A small network was shown many inputs. Here are its activations along a few directions, one row for each input.
Each table varies a few parts of the input and shows all the possible inputs, shuffled.
Descriptions start from the smaller parts, as in this example, which fits no table here: values(2) and (point or ring(9) or (ring(5) and line(6))).
Shared parts are said once, and a part with two or three values counts as separate values.
In the rows, zero is written as 128.

Other details of the inputs shift rows strongly along two fixed directions, in all tables alike. That doesn't count.

A family of inputs:
R1: [124 111 126  98 127  99 145 141 131 144 163 136]
R2: [177 160 111 165 102 156 138 151 115 124 119 135]
R3: [161 160 112 168 118 163 105 131 137 121 124 112]
R4: [ 89 105 140 125 122 120 122 133 141 136 166 119]
R5: [ 72 120 173  68 174 133 128  82 115  95  48 169]
R6: [121 102 141 115 121 104 149 155 121 153 152 141]
R7: [ 99 110 146 123 136 119 130 146 144 129 164 110]
R8: [113  99 149 109 138 111 124 146 134 139 157 101]
R9: [ 85 109 131 123 117 110 120 144 139 134 156 115]
R10: [105 102 144 119 136 111 116 136 145 149 160 116]
R11: [189 152  91 149 117 144 144 124 137 133 116 114]
R12: [ 81 112 129 121 126 116 126 141 124 142 159 109]
R13: [ 81 107 167  81 185 120 124  73 118 101  51 177]
R14: [110 118 126 100 123 116 165 135 152 144 158 121]
R15: [193 160 113 160 108 133 132 133 115 126 123 130]
R16: [165 142  98 172 112 140 100 129 124 121 112 110]
R17: [182 172 114 161 101 145 137 137 119 117 128 130]
R18: [ 94 100 127 121 131 104 121 138 121 151 157 108]
R19: [140 149 127 134 157 162 100  51 104  87  14 180]
R20: [181 168  95 148 107 152 134 136 124 115 132 129]
Each input here is: values(2) and (line(4) or line(6)).
- The inputs of R15 and R17 match in every part but the values(2) part. If R16 is changed in the same way as R15 into R17, which row does it become? => R9
- Change only the line(4) part in R11. List by row number the other rows that result. => R1, R6, R15

A family of inputs:
R21: [183 147 115 161 121 150 134 149 131 129 133 107]
R22: [109  99 131 108 129  99 132 134 123 145 149 145]
R23: [147 139 127 104 158 135 129  69 114 106  41 175]
R24: [167 148 114 172 103 140 128 148 114 133 133 116]
R25: [100 118 152 103 139 124 146 136 150 126 154 129]
R26: [ 73  99 150 130 149 123  80 126 138 140 143 105]
R27: [123 102 152 103 146 102 140 134 136 139 150 134]
R28: [160 152  95 156 107 144 122 147 117 126 139 114]
R29: [109 103 148 115 127  94 134 133 120 142 149 142]
R30: [113 158 142 123 141 152 128  82 110  90  49 179]
R31: [ 97 116 136  99 130 120 146 125 153 135 150 126]
R32: [ 96 116 127 101 129 104 142 127 133 139 148 125]
R33: [179 142  96 159 110 127 124 129 127 138 138 117]
R34: [128 146 122 113 149 142 134  74 109 109  35 175]
R35: [156 158  97 160 103 148 130 131 142 126 142 111]
R36: [104 114 132  93 135 109 144 129 139 137 147 119]
R37: [130 121 117 171 131 154  81 123 127 122 139  79]
R38: [ 97 103 131 110 127 110 140 142 123 147 143 140]
R39: [ 93 118 146 111 126 105 138 139 119 132 149 131]
R40: [124 158 146 111 145 160 127  86 118  87  48 177]
R41: [178 144  99 155 113 144 134 139 134 138 131 104]
R42: [103 116 151  99 130 112 137 144 127 131 149 128]
R43: [ 86 116 132 109 123 121 137 136 136 133 154 140]
R44: [107 106 153 105 129 112 141 146 127 142 143 134]
R45: [179 158 113 154 122 150 129 147 130 118 139 101]
R46: [130 119 114 176 124 139  81 134 138 116 126  80]
R47: [186 141 119 156 111 134 119 144 122 130 137 120]
- Describe the family of inputs behind these rows. => values(3) or (line(4) and ring(6))
- List by row number the other inputs of the same sort as R46. => R26, R37

A family of inputs:
R48: [127 123 145 111 137 117 143 130 120 139 129 132]
R49: [177 130 104 180  99 131 109 178 158 148 214  57]
R50: [107 123 144 124 136 119 113 127 125 123 134 135]
R51: [173 146 102 183  82 141 142 188 154 150 226  66]
R52: [127 121 142 108 137 116 141 133 120 135 128 134]
R53: [105 115 129 119 136 121 121 117 126 129 126 118]
R54: [102 116 130 122 130 121 121 120 120 127 128 123]
R55: [108 129 144 119 124 123 149 128 138 120 130 133]
R56: [125 114 129 116 130 108 141 125 127 134 130 144]
R57: [110 132 130 104 122 124 139 130 134 128 131 137]
R58: [127 114 131 108 133 112 139 133 122 130 129 140]
R59: [103 110 139 126 129 129 121 130 126 133 125 130]
R60: [107 116 126 117 143 120 123 116 135 129 125 113]
R61: [110 131 137 111 122 118 143 133 135 122 127 131]
R62: [126 118 136 108 134 115 141 134 119 133 128 136]
R63: [175 180 102 153 128 181 128 107 120  99  84 144]
R64: [171 156 106 164 135 169 106 108 128 110  70 125]
R65: [114 114 144 119 137 122 115 121 133 124 134 126]
R66: [189 163 100 159 119 151 121 101 113 117  78 149]
R67: [ 99 123 129 125 135 118 119 125 118 129 129 127]
R68: [107 109 138 124 135 129 121 127 132 134 123 126]
R69: [177 181  96 147 122 175 121 111 121 102  79 145]
R70: [100 117 138 129 134 126 119 134 124 134 125 135]
R71: [111 116 144 122 131 122 114 124 127 122 135 131]
R72: [125 119 132 117 127 109 138 116 128 146 132 146]
R73: [126 112 130 114 131 109 140 132 125 131 128 145]
- Describe the family of inputs behind these rows. => ring(6) or line(8) or (values(3) and line(4))
- List by row number the other inputs of the same sort as R56. => R48, R52, R58, R62, R66, R72, R73
- Change only the values(3) part in R49. List by row number the other rows that result. => R60, R64
